Look-ups in named tables: a row name and a column name give one cell, copied from the table.

tof.tsv
	petaga	ror	vovib
bot	74064	-29472	-32870
dus	-39053	-58764	68874
tol	-31508	68648	19290
nimu	77953	94884	-45632
tidut	-61760	75853	36925
pegizam	26195	57941	-13395

What is the ror of pegizam in tof? 57941
What is the ror of bot in tof? -29472
What is the vovib of nimu in tof? -45632
What is the petaga of pegizam in tof? 26195
What is the petaga of bot in tof? 74064
What is the vovib of tidut in tof? 36925

bon =
	bobuka	mab	vezu	nazegak	sur	vot	mif	bemir	dif	muluma
seruk	140	142	145	145	145	142	147	144	137	148
mado	141	140	142	142	144	144	142	144	145	144
nidagem	144	146	141	146	138	144	144	146	144	147
sot	205	160	193	103	131	114	51	210	143	199
gito	147	145	143	142	145	143	143	138	153	141
rep	197	215	91	140	80	212	120	149	133	92

rep, muluma => 92
mado, nazegak => 142
gito, mif => 143
mado, vot => 144
rep, vezu => 91
gito, bemir => 138
rep, bobuka => 197
rep, mif => 120
sot, bemir => 210
rep, dif => 133
sot, vezu => 193
gito, sur => 145
seruk, bemir => 144
rep, vot => 212
gito, dif => 153
sot, bobuka => 205

foni
|  | mav | danud | budo | tavepi | tamo | rero | mivegez | tinenan | garosa | pav |
|---|---|---|---|---|---|---|---|---|---|---|
| baripu | -45.35 | -30.49 | -49.74 | -47.98 | -0.29 | -61.75 | 0.55 | -60.92 | -25.41 | -61.86 |
| tem | -25.27 | -41.51 | -66.40 | -25.64 | -66.74 | -69.72 | 34.74 | -35.60 | -40.03 | -0.44 |
| veko | -21.46 | -24.67 | -47.86 | -30.60 | -46.79 | -4.69 | -20.69 | -42.06 | -32.09 | -37.81 |
| regu | -2.09 | -3.00 | -22.90 | -40.89 | -50.56 | -44.09 | -16.98 | -17.03 | -25.77 | -40.15 |
| kag | -21.21 | -22.91 | -43.58 | -25.37 | -34.10 | -36.53 | -18.69 | -25.19 | -26.61 | -31.03 |
| goz | 54.38 | -63.30 | -80.60 | -23.70 | -16.76 | -9.59 | -33.32 | -14.59 | -28.84 | -42.16 |
| tesiga | -26.93 | -43.05 | -50.13 | -32.56 | -65.09 | -31.48 | -29.64 | -61.79 | -5.63 | -24.59 |

What is the budo of baripu in foni? -49.74
What is the tamo of regu in foni? -50.56
What is the tavepi of tem in foni? -25.64
What is the garosa of goz in foni? -28.84
What is the danud of regu in foni? -3.00
What is the tavepi of regu in foni? -40.89
What is the mivegez of veko in foni? -20.69
What is the mav of kag in foni? -21.21
What is the rero of veko in foni? -4.69
What is the garosa of baripu in foni? -25.41
What is the tinenan of baripu in foni? -60.92
What is the tinenan of veko in foni? -42.06
Which row has the largest mav? goz

